A small network was trained on invented records. Each row is its activation on one of them, seen along a few directions.
Each row is followed by the record's values for the fields Lig, Fubu, Pila, Guko, Migur, Kazub.
A field that a record lacks is left out.
The largest differences between rows may come from other fields.
In the rows, 500 means zero.
Strong random noise was added to every row along 4 fixed directions; ignore it. To show where, here is one row again and again, with new noise each time:
[424 525 554 527 656 542 509 496 472 616 494 513 501 445 591 592 526 449
 538 478 390]
[582 484 531 569 579 552 513 473 387 508 520 582 559 338 547 581 368 492
 494 657 660]
[558 509 556 481 367 521 631 610 560 366 631 456 427 628 421 383 622 537
 359 430 253]
[609 503 550 495 352 525 623 605 532 330 656 471 455 580 409 382 568 536
 352 502 344]
[731 441 512 595 457 556 547 472 334 379 549 635 585 297 481 534 262 556
 422 779 849]
[527 530 426 483 419 399 657 475 545 524 442 519 488 542 529 486 392 703
 436 376 494]

[609 389 583 507 404 623 506 597 533 319 549 559 397 585 392 398 710 373
 375 547 355] => {Lig: d2, Fubu: j1, Pila: w1, Guko: c3, Migur: b2, Kazub: m2}
[548 306 719 637 445 710 564 439 277 409 408 674 442 514 508 474 665 448
 410 622 498] => {Lig: d2, Fubu: j2, Pila: w2, Guko: c1, Migur: b3, Kazub: m2}
[578 508 426 449 434 433 514 563 539 418 383 474 501 552 475 475 524 616
 391 440 465] => {Fubu: j1, Pila: w1, Guko: c3, Migur: b2}
[452 340 440 498 712 535 429 511 530 650 228 628 470 553 585 649 586 583
 546 335 531] => {Lig: d2, Fubu: j1, Pila: w1, Guko: c2, Migur: b4, Kazub: m1}
[428 519 539 596 531 505 531 312 297 551 354 553 508 380 584 602 425 571
 513 613 623] => {Lig: d1, Fubu: j1, Guko: c1, Migur: b2}
[338 636 458 475 756 446 413 475 552 785 475 437 492 384 625 577 495 484
 662 443 429] => {Fubu: j1, Pila: w1, Guko: c2, Migur: b2}
[714 564 424 405 385 392 450 552 616 431 754 447 581 421 422 437 178 483
 522 676 730] => {Lig: d1, Fubu: j2, Pila: w2, Guko: c2, Migur: b1, Kazub: m2}
[538 492 512 433 472 540 551 537 575 570 521 513 428 578 453 472 480 469
 540 459 436] => {Lig: d1, Fubu: j1, Pila: w1, Guko: c2, Migur: b3, Kazub: m2}
[594 479 348 453 343 355 589 476 604 498 384 512 454 677 485 502 397 738
 470 299 587] => {Lig: d1, Fubu: j1, Guko: c2, Migur: b1, Kazub: m2}
[515 637 504 469 591 492 341 557 671 577 614 481 511 460 545 549 496 385
 601 499 462] => {Lig: d2, Fubu: j1, Pila: w2, Guko: c3, Migur: b1}
[448 542 520 552 559 480 485 416 467 485 560 404 586 343 563 478 454 436
 578 616 524] => {Lig: d2, Fubu: j1, Pila: w1, Guko: c1, Migur: b2, Kazub: m2}
[416 518 604 492 602 599 471 525 504 616 583 488 448 514 492 517 555 313
 600 510 350] => {Lig: d1, Fubu: j2, Pila: w1, Guko: c2, Migur: b3, Kazub: m2}
[426 580 442 425 491 350 475 353 540 637 420 507 505 463 539 559 335 602
 561 453 558] => {Fubu: j1, Pila: w2, Guko: c1, Migur: b2}
[453 519 346 412 590 373 400 625 717 605 410 462 483 661 572 572 599 537
 552 238 357] => {Lig: d2, Fubu: j2, Pila: w1, Guko: c3, Migur: b1}
[337 525 541 536 529 484 544 503 453 450 543 366 538 530 511 455 698 376
 520 479 218] => {Lig: d2, Fubu: j2, Pila: w1, Guko: c1, Migur: b2, Kazub: m2}
[662 379 511 503 439 551 453 607 484 374 429 604 448 567 405 492 532 473
 450 507 596] => {Fubu: j2, Pila: w1, Guko: c2, Migur: b1, Kazub: m2}
[309 591 457 462 629 379 445 497 618 715 385 464 467 544 673 613 505 525
 660 288 334] => {Lig: d1, Fubu: j2, Pila: w1, Guko: c1, Migur: b1}
[470 603 267 486 587 340 395 572 654 485 568 355 684 386 592 522 398 588
 546 403 568] => {Lig: d2, Fubu: j2, Pila: w1, Guko: c3, Migur: b4}
[456 710 448 416 607 439 323 592 689 596 749 329 581 473 489 486 479 331
 631 514 445] => {Lig: d2, Fubu: j1, Guko: c2, Migur: b1}
[433 464 464 435 548 547 404 670 647 492 555 428 481 644 453 464 705 456
 477 320 274] => {Lig: d2, Fubu: j2, Pila: w1, Guko: c2, Migur: b4}
[442 466 610 606 591 618 488 496 413 517 486 555 476 452 557 545 604 353
 523 519 413] => {Lig: d1, Fubu: j2, Pila: w1, Guko: c3, Migur: b3, Kazub: m2}
[482 489 543 487 612 538 390 611 554 435 677 444 528 508 446 499 571 363
 502 533 408] => {Lig: d1, Fubu: j2, Pila: w1, Guko: c2, Migur: b4, Kazub: m1}
[461 495 526 574 460 509 531 514 404 376 648 458 574 438 498 427 528 417
 492 630 505] => {Lig: d1, Fubu: j2, Pila: w1, Guko: c1, Migur: b3, Kazub: m2}
[627 574 362 440 451 334 411 520 592 413 715 415 651 364 482 436 259 507
 576 658 688] => {Lig: d2, Fubu: j1, Pila: w1, Guko: c1, Migur: b1, Kazub: m2}
[496 353 432 496 546 502 530 465 438 517 297 531 478 616 516 547 632 568
 426 358 404] => {Lig: d2, Fubu: j1, Pila: w1, Guko: c2, Migur: b2, Kazub: m2}
[515 377 615 593 697 695 433 494 306 421 365 655 492 485 545 632 665 382
 491 613 554] => {Lig: d2, Fubu: j1, Guko: c3, Migur: b4, Kazub: m1}
[443 448 438 605 661 433 466 402 269 503 396 474 646 244 658 683 490 539
 542 599 749] => {Lig: d1, Fubu: j1, Guko: c1, Migur: b2, Kazub: m2}
[589 455 405 488 480 403 477 524 535 503 441 541 530 530 513 540 376 569
 497 466 679] => {Lig: d1, Fubu: j2, Pila: w1, Guko: c2, Migur: b1, Kazub: m2}
[330 496 507 472 700 512 373 522 585 687 342 513 472 568 576 618 620 466
 587 316 333] => {Lig: d2, Fubu: j2, Pila: w1, Guko: c2, Migur: b4}
[580 261 400 650 635 527 435 543 231 278 270 620 609 335 592 652 663 494
 349 595 713] => {Lig: d2, Fubu: j2, Pila: w1, Guko: c3, Migur: b2, Kazub: m2}
[506 505 819 620 359 729 618 354 235 437 699 563 443 442 339 392 468 260
 476 853 486] => {Lig: d1, Fubu: j1, Guko: c1, Migur: b2, Kazub: m2}
[442 371 522 543 620 533 506 421 438 596 186 617 498 514 624 638 573 613
 489 304 516] => {Lig: d2, Fubu: j2, Pila: w2, Guko: c3, Migur: b4, Kazub: m2}
[302 504 640 507 613 545 574 342 421 622 358 480 460 531 617 515 592 427
 556 461 326] => {Lig: d2, Fubu: j2, Pila: w2, Guko: c1, Migur: b2, Kazub: m2}
[404 516 460 483 691 464 453 567 524 587 429 412 553 483 587 577 657 487
 557 308 300] => {Fubu: j1, Pila: w1, Guko: c2, Migur: b4, Kazub: m2}
[470 647 229 413 566 235 406 617 655 506 569 301 571 421 544 494 480 621
 518 315 501] => {Fubu: j2, Pila: w1, Guko: c2, Migur: b2}
[634 386 585 461 222 615 706 461 484 439 415 652 327 710 360 391 475 613
 386 460 523] => {Lig: d1, Fubu: j1, Pila: w2, Guko: c2, Migur: b3, Kazub: m2}
[444 626 471 528 543 385 512 479 505 473 643 329 639 397 461 451 447 393
 543 576 464] => {Lig: d2, Fubu: j2, Pila: w1, Guko: c2, Migur: b2, Kazub: m2}
[601 391 461 499 452 493 498 613 538 359 459 518 473 457 524 504 647 534
 364 403 499] => {Fubu: j2, Pila: w2, Guko: c3, Migur: b2, Kazub: m2}
[481 472 634 506 530 632 407 542 460 467 622 503 502 475 471 511 586 383
 501 649 479] => {Lig: d1, Fubu: j1, Pila: w2, Guko: c1, Migur: b4}
[385 465 486 559 716 602 376 541 392 587 510 502 593 417 552 633 568 375
 570 543 483] => {Lig: d1, Fubu: j2, Pila: w1, Guko: c2, Migur: b4}
[442 493 507 460 591 498 515 537 585 545 431 504 476 570 535 549 572 530
 506 382 467] => {Lig: d1, Fubu: j1, Pila: w2, Guko: c2, Migur: b4, Kazub: m1}
[451 539 573 489 322 537 560 372 564 542 517 577 385 579 383 416 457 556
 479 531 471] => {Lig: d2, Fubu: j1, Guko: c1, Migur: b2}
[538 472 535 484 392 602 533 492 457 470 466 522 445 594 461 455 485 566
 428 440 466] => {Lig: d1, Fubu: j1, Pila: w2, Guko: c2, Migur: b4}
[495 356 560 613 585 603 506 425 283 418 304 630 588 359 568 591 515 518
 487 626 694] => {Lig: d2, Fubu: j2, Pila: w1, Guko: c1, Migur: b4, Kazub: m2}
[490 428 549 538 627 550 413 585 483 528 447 487 477 562 557 588 659 396
 537 449 402] => {Lig: d1, Fubu: j2, Pila: w1, Guko: c2, Migur: b1, Kazub: m2}
[538 562 593 494 493 514 523 445 545 549 649 497 500 454 405 414 393 414
 507 623 535] => {Lig: d2, Fubu: j2, Pila: w2, Guko: c2, Migur: b2, Kazub: m1}

Which values does each new row have?
[442 449 516 505 590 531 487 597 519 498 445 453 473 536 527 544 644 497
 495 335 375] => {Lig: d1, Fubu: j2, Pila: w1, Guko: c2, Migur: b4, Kazub: m2}
[550 484 651 532 534 633 490 553 452 494 630 491 477 467 486 486 549 325
 506 608 425] => {Lig: d1, Fubu: j2, Pila: w2, Guko: c2, Migur: b3, Kazub: m2}
[366 465 610 504 427 578 620 399 529 582 425 524 374 593 483 405 642 462
 501 439 269] => {Lig: d2, Fubu: j1, Pila: w1, Guko: c1, Migur: b2, Kazub: m2}
[481 567 482 503 406 442 511 567 518 452 550 431 536 527 490 424 492 523
 494 541 522] => {Lig: d1, Fubu: j2, Pila: w1, Guko: c1, Migur: b1}
[471 375 525 514 473 546 569 433 418 496 364 585 502 539 529 554 515 605
 466 456 581] => {Lig: d1, Fubu: j1, Pila: w2, Guko: c1, Migur: b4, Kazub: m2}
[500 584 420 403 284 420 614 470 566 506 548 459 381 628 397 378 434 655
 410 396 467] => {Lig: d1, Fubu: j1, Guko: c2, Migur: b2}
[366 470 631 525 657 605 397 607 429 455 569 377 478 500 606 517 839 347
 448 509 199] => {Lig: d1, Fubu: j2, Pila: w2, Guko: c1, Migur: b2}
[749 562 419 395 302 425 472 580 667 462 634 549 478 529 376 443 219 589
 484 588 762] => {Lig: d1, Fubu: j1, Pila: w2, Guko: c2, Migur: b1}
[587 545 422 567 507 348 443 462 405 326 649 406 695 252 522 494 367 486
 508 724 685] => {Lig: d2, Fubu: j2, Pila: w1, Guko: c1, Migur: b2, Kazub: m2}
[601 413 569 543 380 585 616 487 447 444 471 561 431 621 446 456 558 548
 424 489 506] => {Lig: d1, Fubu: j1, Pila: w2, Guko: c2, Migur: b3, Kazub: m2}
[531 384 477 520 552 470 460 496 532 501 390 555 452 505 600 568 505 516
 445 433 573] => {Lig: d1, Fubu: j2, Pila: w2, Guko: c3, Migur: b2, Kazub: m2}
[453 330 584 592 644 575 447 387 363 633 166 702 470 496 680 674 566 520
 540 449 577] => {Lig: d2, Fubu: j2, Pila: w2, Guko: c1, Migur: b1, Kazub: m2}
[465 383 562 467 504 564 438 422 544 626 224 662 328 661 493 595 586 535
 458 335 449] => {Lig: d2, Fubu: j1, Pila: w2, Guko: c3, Migur: b2}
[503 563 446 476 454 418 609 507 478 429 505 435 580 495 480 490 488 588
 467 443 539] => {Lig: d1, Fubu: j1, Guko: c2, Migur: b4, Kazub: m2}
[656 439 533 449 455 520 465 574 543 463 512 565 472 543 456 488 435 460
 463 540 602] => {Lig: d1, Fubu: j2, Pila: w2, Guko: c2, Migur: b1, Kazub: m2}
[602 532 413 508 534 383 508 492 452 427 591 409 616 265 537 487 386 546
 476 585 711] => {Fubu: j2, Pila: w2, Guko: c2, Migur: b2, Kazub: m2}
[553 281 721 539 599 747 389 466 345 614 360 753 376 512 508 641 504 321
 526 626 572] => {Lig: d1, Fubu: j2, Pila: w2, Guko: c2, Migur: b1, Kazub: m2}
[595 486 709 611 336 602 580 367 319 398 703 524 524 351 397 357 429 374
 450 841 585] => {Lig: d2, Fubu: j2, Pila: w2, Guko: c1, Migur: b2, Kazub: m2}
[543 470 546 446 529 589 371 543 576 636 470 631 382 599 440 583 481 429
 560 478 544] => {Lig: d1, Fubu: j1, Guko: c2, Migur: b1}
[425 503 542 562 454 462 643 304 411 604 371 575 520 499 548 508 382 545
 427 487 532] => {Lig: d1, Fubu: j2, Pila: w2, Guko: c3, Migur: b2, Kazub: m2}
[478 576 322 516 692 424 412 525 496 628 480 391 709 328 649 632 396 555
 599 486 640] => {Lig: d1, Fubu: j1, Pila: w1, Guko: c2, Migur: b4}
[504 478 413 489 504 500 477 540 519 534 425 515 534 473 487 565 379 587
 534 453 627] => {Lig: d1, Fubu: j2, Pila: w1, Guko: c2, Migur: b4}
[513 572 417 475 443 449 551 613 522 415 537 416 563 499 460 471 486 563
 464 455 494] => {Lig: d1, Fubu: j2, Pila: w1, Guko: c2, Migur: b4}
